Each row below holds a small network's activations on one input, seen along a few directions.
In each table, some parts of the input vary, and every possible input appears once, in random order.
Descriptions start from the smaller parts, as in this example, which fits no table here: line(6) and (point or (values(2) and ring(5)) or ring(11)).
Shared parts are said once, and a part with two or three values counts as separate values.

Other details of the inputs vary at random and push rows far along three fixed directions, the same in every table; ignore that.
To show where, the next rows are all for the same input, with only those details redrawn:
[-323 -109 281 117 -383 234 -233 240 461 402 -131]
[170 -131 194 -526 453 -205 -127 307 -63 -139 139]
[121 76 81 163 -770 418 65 -237 293 21 80]
[303 39 121 -188 -281 131 124 -32 92 -187 195]
[498 -21 -185 -407 172 44 -189 -392 -377 -424 149]
[54 -114 318 -440 307 -181 -92 478 116 0 109]
[-146 -236 -210 -117 257 190 -769 -366 -194 153 -283]
[-262 -159 -155 186 -286 424 -640 -411 86 300 -314]

A family of inputs:
row 1: [-59 85 288 193 107 -33 -41 338 193 29 -143]
row 2: [474 252 54 -36 -279 -82 256 -98 2 -528 124]
row 3: [-432 -62 350 145 208 -419 178 483 132 325 -217]
row 4: [-247 -37 253 -145 587 -85 319 380 -44 139 298]
row 5: [129 191 -92 119 38 10 -196 -545 -563 -211 -49]
row 6: [114 178 -125 -17 -373 42 392 -375 140 -125 249]
row 7: [-531 -62 109 36 194 -246 -623 -29 -188 266 -338]
row 8: [369 -199 -261 -114 160 -130 -128 95 -80 -140 305]
row 9: [-203 149 174 412 -619 172 667 25 580 330 120]
row 10: [-308 -37 11 312 152 114 -73 -225 -417 76 -146]
row 11: [348 -39 -187 -250 15 160 -253 -433 -264 -274 55]
row 12: [-58 -20 -251 -267 137 -113 2 -12 -100 -33 -215]
row 13: [-149 -24 -200 351 -224 76 -248 -283 143 -2 -416]
row 14: [12 165 -402 420 -621 128 125 -471 184 100 409]
row 15: [262 -217 -66 -222 491 -80 157 38 -126 -89 -29]
row 16: [120 271 6 146 -315 275 214 -416 12 -14 269]
row 17: [19 11 -38 -193 235 -178 438 354 39 43 -123]
row 18: [203 156 -136 -48 -372 -213 521 511 206 -72 311]
row 19: [-138 -80 66 289 170 -122 92 245 242 96 -357]
row 20: [14 -123 174 143 -38 362 278 139 38 67 135]
row 21: [-304 34 207 151 -164 260 512 479 209 261 -12]
row 22: [-407 -319 142 -132 266 -72 -330 385 316 399 -261]
row 23: [-355 -142 46 413 308 181 -152 168 -23 152 -308]
row 24: [322 -27 121 -277 349 52 -14 46 -169 -145 166]
row 25: [-208 48 69 258 -181 -513 -1 304 -34 90 142]
row 26: [201 117 58 -622 363 -330 160 380 -156 -241 105]
row 27: [-359 -48 -258 210 -21 -102 -495 -540 -292 114 -397]
row 28: [278 -55 -544 285 261 -264 -442 -230 -268 -355 -82]
row 29: [457 285 -34 -242 -61 80 419 -52 -228 -331 181]
row 30: [19 204 22 -101 -246 15 126 -245 101 -55 278]
Describe the family of inputs behind these rows.
> values(5) and (point or ring(5))
The inputs of row 17 and row 19 match in every part but the values(5) part. If row 12 is changed in the same way as row 17 into row 19, which row does it become?
> row 13
List by row number the other rows that have the values(5) part in common with row 27.
> row 3, row 5, row 7, row 10, row 25
Which other rows does row 21 become when the values(5) part takes its other values? List them by row number.
> row 4, row 10, row 20, row 23
